These are the activations of a small neural network, seen along a few directions. Each row is one input.
Each table varies a few parts of the input and shows all the possible inputs, shuffled.
Descriptions start from the smaller parts, as in this example, which fits no table here: line(4) and (point or ring(9) or (values(3) and ring(8))).
Shared parts are said once, and a part with two or three values counts as separate values.
In the rows, zero is written as 128.

Other details of the inputs vary at random and push rows far along two fixed directions, the same in every table; ignore that.
To show where, the next rows are all for the same input, with only those details redrawn:
[135 113 154  65  60 109 187  87 125 155  94 175 155  86 113  97]
[132 111 154  72  73 113 174  92 135 145 106 168 148  87 121 101]
[106 147 121 153 118 142 100 138 129  96 126 116 103 131 161 129]
[116  94 126 138 141 104 160 126 167 117 144 139 156 115 171 126]
[100 151 121 156 121 152  89 139 127  92 133 110  95 139 165 133]
[109 146 128 139 120 138  98 121 124 101 118 122 105 129 156 124]
[107 135 118 158 136 148  99 145 139  96 133 111 110 139 171 131]
[115  70 117 159 192  88 172 125 186 108 149 129 183 125 190 131]

Table:
row 1: [135 131 104 126 160  93  62 169  62  75 162 132 105 178 126 169]
row 2: [150  77 124 117 226  75 169 167 131 107 192 153 220 154 153 193]
row 3: [167 112  95 132 157  83 176 117 185 137 163 125 181 137 144 121]
row 4: [108 150 134 179 164 161  93 151 116 141 134  98 123 115 154 137]
row 5: [130  70 116 131 223  50 165 149 133 105 199 163 231 192 137 172]
row 6: [131 159 146 165 130 173  85 141  97 141 121 103  77 115  86 139]
row 7: [168 114 166  55  75 132 183  88 119 176 105 131 137  84  50 118]
row 8: [128 143 120 139 134 143 113 164 129 123 133  83  63 152 115 128]
row 9: [151 130  99 154 159 149 113 143 142 125 137  95 112 159 103 114]
row 10: [142  95 156  88  91 127 169  94 139 208  99 181 145 109  42  96]
row 11: [119 118 145 145 137 119 127 135 128 160 114 136 111 122 149 108]
row 12: [100 151 121 156 121 152  89 139 127  92 133 110  95 139 165 133]
row 13: [126 136 108 144 116 156 119 117 133 108 123 135 153 124 136 101]
row 14: [144 153 128  55  79 100 158 102 128 149  91 128 106 109  92 118]
row 15: [121 180 130 123  80 184  92 110  87 111 111 117 111 102 125 133]
row 16: [150 149 125  87  86 124 158 103 133 153 116 112 140 106 103 158]
row 17: [111 185 130 135  97 181  52 123  81 154  72 127  85 135  98  91]
row 18: [125 110 142 158 133 133 127 142 128 153 121 129  80 144 102 126]
- The inputs of row 17 and row 4 match in every part but one. If row 5 is changed in the same way as row 17 into row 4, which row does it become? => row 2
- What do these inputs look like to the network? => values(3) and (point or ring(5))
- Which other rows does row 12 become when the ring(5) part takes its other values? List them by row number. => row 8, row 11, row 14, row 18

Table:
row 19: [138 152 131  95 109 129 118 113  88 116 120 136 142 115 123 143]
row 20: [127 153 133 113  92 142 121 104 109 123 109 133 134  94 139 122]
row 21: [130 142 113 125 105 139 123 117 138 115 124 125 115 132 129 106]
row 22: [ 99 173  85 200 180 156  24 182 105  47 156  80  63 198 175 166]
row 23: [138 147 118 115 128 119 128 135 128 140 123 106 112 135 113 136]
row 24: [135 141 128 127 131 138 116 127 109 138 128 134 136 140  96 136]
row 25: [133 142 140 120  97 156 132 110 133 141 111 117 111 109 111 116]
row 26: [139  28 118 177 235  63 205 159 208 127 201 118 196 137 180 162]
row 27: [120 134 139 124 107 148 119 119 120 155 101 146 126 116 101 102]
row 28: [135  33 122 175 232  62 194 163 193 140 192 139 198 142 174 152]
row 29: [140 119 151  79 104 116 142 107  93 170 104 166 148 123  70 111]
row 30: [118 126 141 142 119 141 118 131 123 141 107 135 102 119 127 112]
row 31: [100 183 104 170 160 161  30 172  81  59 143  88  72 176 167 164]
row 32: [141 142 112 114 121 119 113 127 119 104 137 129 122 152 114 125]
row 33: [138 135 141  82  77 121 167  98 140 175  91 132 125  95 103 100]
row 34: [155 125 150  73  84 125 162 105 115 155 120 143 136 103  74 129]
row 35: [122 121 146  77  64 117 156  97 125 140  99 167 134 105 113 103]
row 36: [127  65 119 178 201 104 188 139 204 145 170 132 206 125 168 127]
row 37: [106 172 113 198 143 184  48 159 116  87 128  69  39 149 158 139]
row 38: [118 126 155  75  71 121 157  98 113 142  97 164 143  94 125 110]
- What do these inputs look like to the network? => values(2) and (point or line(4) or ring(5))
- The inputs of row 26 and row 37 match in every part but the values(2) part. If row 32 is changed in the same way as row 26 into row 37, which row does it become? => row 21
- Which other rows does row 21 become when the line(4) part takes its other values? List them by row number. => row 20, row 35, row 38
- Start at row 19 and move only the line(4) part, one step at a time. The first step leads to row 31. Which rows follow, in order? => row 22, row 32
